These are the activations of a small neural network, seen along a few directions. Each row is one input.
Each table varies a few parts of the input and shows all the possible inputs, shuffled.
Descriptions start from the smaller parts, as in this example, which fits no table here: one of 8 places around a ring, together with either a single point or (one of 2 separate values, together with one of 4 places along a line) or one of 9 places around a ring.
Shared parts are said once, and a part with two or three values counts as separate values.

Other details of the inputs vary at random and push rows far along two fixed directions, the same in every table; ignore that.
These rows show it; all are for the same input, with only those details redrawn:
[  7  -6   6   0   5   3  -3  -6  -2 -15  -4  15]
[ 11  21   7 -40 -22  12   6   1  13  22   9 -15]
[-1 -1  1 27 10  0 -7 -3 -7 -6 -8 12]
[ -5  25  -2  18  -8   4  -3   7  -1  31  -2 -15]
[-1 12  1 15 -2  3 -4  2 -2 13 -4 -2]

Rows:
R1: [  0  -1   3  18  18 -16 -15   3  -9   2 -13  17]
R2: [ -6  -9  -4  25   7   5  -6  13  -4 -13 -11   4]
R3: [  9  14  -6 -43 -18   9  17  12  -2  12  22 -28]
R4: [-1 12  1 15 -2  3 -4  2 -2 13 -4 -2]
R5: [-13  15  -8  20 -12   3   8  17 -12  22  19 -24]
R6: [  9 -12  10  -8   1  -6  -2 -10   2 -26   8  24]
R7: [ 16   5  16 -60 -15   8  -4   1  13  17   3  -1]
R8: [-29   2 -18  15  -7 -11  11  -9  11  32   2 -31]
R9: [  6 -10  -3  -2   6  -5   1  10   1 -25  -5   7]
R10: [ -5  -5   8  22  10 -14 -18   2  -6   3  -5  20]
R11: [-11  15  -9  17  -7  14   6  17 -14  23   9 -28]
R12: [ 10  -1   2  -1   8  -9   0  -5  -3 -17  -2  15]
R13: [ -9 -25 -16  -6  15 -14  13 -22   8 -15  -7  -6]
R14: [-24 -13 -16  15   9  -3   7 -15   7   8 -11 -19]
R15: [ 15 -18   9 -48 -15   4   6   4  15 -31  13  10]
What do these inputs look like to the network? -> one of 3 separate values, together with either a single point or one of 4 places along a line
The inputs of R1 and R7 match in every part but the choice among 3 separate values. If R13 is changed in the same way as R1 into R7, which row does it become? -> R14
Which other rows agree with R10 in the choice among 3 separate values? List them by row number. -> R5, R6, R8, R15

Rows:
R16: [  2 -12   6  31  23   1 -13   2 -15 -20 -13  29]
R17: [-13  16  -2   4  -6   6   1  -6   5  30   1 -22]
R18: [ -8 -15  -9  25  19  -7  -2   5 -12 -27   0  10]
R19: [ -3 -15   0  21  10  -2 -11 -11   2 -19 -13  19]
R20: [ 21  -8  16 -40 -11   8   4   0  11 -22   8  10]
R21: [ 11 -12   8 -50  -8   7   5 -19  15 -11   6  -2]
R22: [  2  24  -1   7 -12   7  -2  15   2  22  -3 -18]
R23: [ -6 -13   2  21  12   2  -7 -12   1 -18 -11  21]
R24: [ -5 -19  -2  22  16  -6 -10  -4  -2 -18 -17  19]
R25: [ 21  -3  14 -48 -15   5   6  -1  14 -21  12   8]
R26: [ -4  -9   2  32  24 -17 -11  -4 -13 -17 -13  24]
R27: [  0 -10   5  20  15  -6  -6   8  -5 -26  -7  16]
R28: [ -4  -8   5  34  21 -17 -11  -8 -11 -16  -8  26]
R29: [ -9  19  -9  -3 -13  -3  -2   7  10  30  -4 -17]
R30: [ 16 -12   1 -51  -9   9  11   0   5 -22  13  -1]
R31: [-13  19 -12  17  -7  -1   2  13  -2  21  12 -22]
R32: [ -3  31   3   7 -10   3  -1  -2  -2  35   0 -10]
R33: [-15 -24  -6  34  18 -13   1   0 -10 -23  -9  12]
R34: [ 18 -16   5 -55  -8   4  15 -14  18 -12  11   0]
R35: [ -1 -15   4  29  23 -11 -15   7 -12 -20  -9  28]
R36: [ -3  24   3   3 -14   1  -1  16   7  24   7 -17]
R37: [  9 -12   6 -54  -8   1   3  -5  20 -14   3   7]
R38: [ -5 -14   2  28  15  -5  -5   2 -13 -22   3  16]
R39: [ -2  30   1   4  -6   3  -1   2  -4  35  -5 -12]
R40: [ 15  -8   6 -41  -7   5   7   1   0 -19  12   4]
R41: [ -2  16  -3   4 -10   6   1  16  -8  26   6 -20]
R42: [ 11 -12   8 -39 -10   4   1 -10  17 -11   2  10]
R43: [-10  14  -8   2  -5   2  -2   0   3  30  -5 -26]
R44: [ 11 -19   3 -43 -10   6  12  -8   7 -21   2   1]
R45: [  3 -11   7  25  16 -11  -9 -11 -11 -17 -10  27]
R46: [-11 -23  -3  33  18  -2   3  -6 -13 -26 -13  15]
R47: [-17  15  -8  15  -5  -7  -2  -2   3  31   1 -23]
R48: [-10  13 -13  14  -3  -7   7   0   5  26   3 -20]
R49: [ -3  25  -2  13  -4  -6  -4   7  -6  35  -6 -12]
R50: [  4  -6   2  24  18  -8 -10  -9 -13 -16 -16  22]
R51: [ 14 -10   5 -47  -5  10  16 -17  15 -12   9   0]
R52: [ 13 -11  -2 -44  -6   4  10  -1   4 -27  13   2]
R53: [ -8 -17  -1  31  21   0  -9  -8  -5 -22 -19  23]
R54: [ 11 -14   0 -52  -1  -1  15  -8  16 -13   8  -3]
R55: [ 22  -5  15 -51 -12   3  -1  -1  10 -12  13  16]
R56: [ -5  21 -14   7 -10   7   3  13  -4  21   4 -26]
R57: [  0  -6   1  23  18 -15  -8  -7 -12 -16 -12  23]
R58: [ -6 -15  -1  20  10  -9  -9  -9   3 -19  -9  20]
R59: [ -7 -22  -5  25  22 -12   1 -11  -1 -22  -3  14]
R60: [-13  11  -8   8 -16  -5   8   5   3  24   6 -20]
R61: [-14  11  -5  16 -11   5   9   2  -1  23   2 -18]
R62: [ -1  24  -2   5 -12   0   0  18   2  21   0 -17]
R63: [-12  11 -11   4 -13  -5   9   9   1  24   1 -23]
R64: [ -4  16 -10   4  -9   2   7  -2   8  29   3 -24]
R65: [ -7 -16  -1  34  22  -7  -7   6 -18 -24  -3  16]
R66: [ -3  22  -1  18  -8   3  -3  19  -2  25  -4 -17]
R67: [-11 -19  -5  22  22 -12  -6 -10  -6 -18 -11   9]
R68: [ -6  10 -12   5  -2  -2   8   4   4  29  -2 -24]
R69: [ -4 -21 -10  23  23 -12   2  -8  -5 -23 -10  12]
R70: [  1 -17   3  27  13  -1  -5   0 -16 -22   1  18]
R71: [ -1  24  -2   3  -9  -2  -7  18  -2  33   1 -11]
R72: [  2  21  -1  11  -6   3 -11  15  -4  29  -4  -8]
R73: [ 23 -10  14 -45  -5   5  -3   3   5 -12   4  16]
R74: [ -3  18  -3  16 -10   8  -2   9  -7  22   6 -16]
R75: [ -8  23  -9  10 -11  11   6   7  -3  22  10 -22]
R76: [ -4  19  -3   7 -12   2   1  11  -5  23  12 -16]
R77: [ -6  17 -10   0  -3   6  11   1   5  29  -1 -24]
R78: [ -6  18  -7  -1 -13   4  -4   5  10  30  -8 -18]
R79: [  1  28   1   5 -12  -1  -4  -1   0  33  -1 -11]
R80: [ -1  -8   5  38  19   3  -7   4 -12 -25 -14  19]
R81: [ -4  20  -2   6  -7  13   3  12  -9  23   5 -18]
R82: [-11   9  -9   6 -13  -1   8  10   0  29  -1 -25]
R83: [ 21  -5  17 -57 -11   3  -1   1  13 -10  15  14]
R84: [ 20   1  13 -50 -11  -4   4 -13   9 -10   9  13]
R85: [ -3 -18  -5  28  14  -2  -2  -2 -12 -29   1  14]
R86: [ 24  -8  17 -50 -12   7  -2   0  10  -9  11  15]
R87: [  0 -11   5  23  13   7  -2  -4 -15 -23   1  18]
R88: [-11 -20   1  17  19 -11  -6 -13  -1 -18  -4  11]
R89: [-14 -24  -3  27  28 -13  -8  -9  -7 -22 -12  13]
R90: [ 24  -4  16 -46 -15  12   4  -3  13 -23   8   8]
R91: [ 10 -21   7 -41 -13   3  13  -9   9 -18   9   4]
R92: [ -1  19  -4   5 -10   9   0  13  -8  24   4 -20]
R93: [-17   9  -7  14 -11  -6   6   7   2  23   5 -19]
R94: [ 19  -3  17 -38  -7  12  -2  -3   6 -10   8  17]
R95: [  2  -8   9  30  14   5  -5  -2  -7 -27  -8  22]
R96: [ 17  -7   2 -46 -13  12   9  -6   8 -22  16  -1]
R97: [ 27  -4  16 -55 -14  10  -2  -3  11 -10  10  13]
R98: [-16  16  -7  13   1   4   0  -1  -1  31  -6 -24]
R99: [ -9  11  -7   9 -16   2   7   3   2  24   2 -21]
R100: [-15  12  -6  16  -4  -3  -2  -1   2  33  -1 -23]
R101: [ -9 -17   0  24  14 -10 -10  -7   3 -19  -9  21]
R102: [  9 -19   6 -47   0   2   5 -13  10 -15   2   0]
R103: [-10  18 -12  15  -9  -1   3  10  -3  17  11 -19]
R104: [ -5  15 -13   5  -4   1   7   2   5  28  -3 -25]
R105: [ -4 -14  -6  26  19   5   0  -1 -15 -30  -4  13]
The inputs of R84 and R60 match in every part but one. If R32 is changed in the same way as R84 into R60, which row does it become? -> R61
The inputs of R42 and R85 match in every part but one. If R23 is changed in the same way as R42 into R85, which row does it become? -> R75
What do these inputs look like to the network? -> one of 2 separate values, together with one of 5 places along a line, together with one of 9 places around a ring
Which other rows does R102 become when the choice among 2 separate values takes its other values? List them by row number. -> R100
Which other rows does R98 become when the place on the line of 5 takes its other values? List them by row number. -> R43, R67, R89, R102
Which other rows does R39 become when the place on the ring of 9 takes its other values? List them by row number. -> R16, R46, R53, R77, R80, R81, R98, R105
Which other rows does R34 become when the choice among 2 separate values takes its other values? List them by row number. -> R68
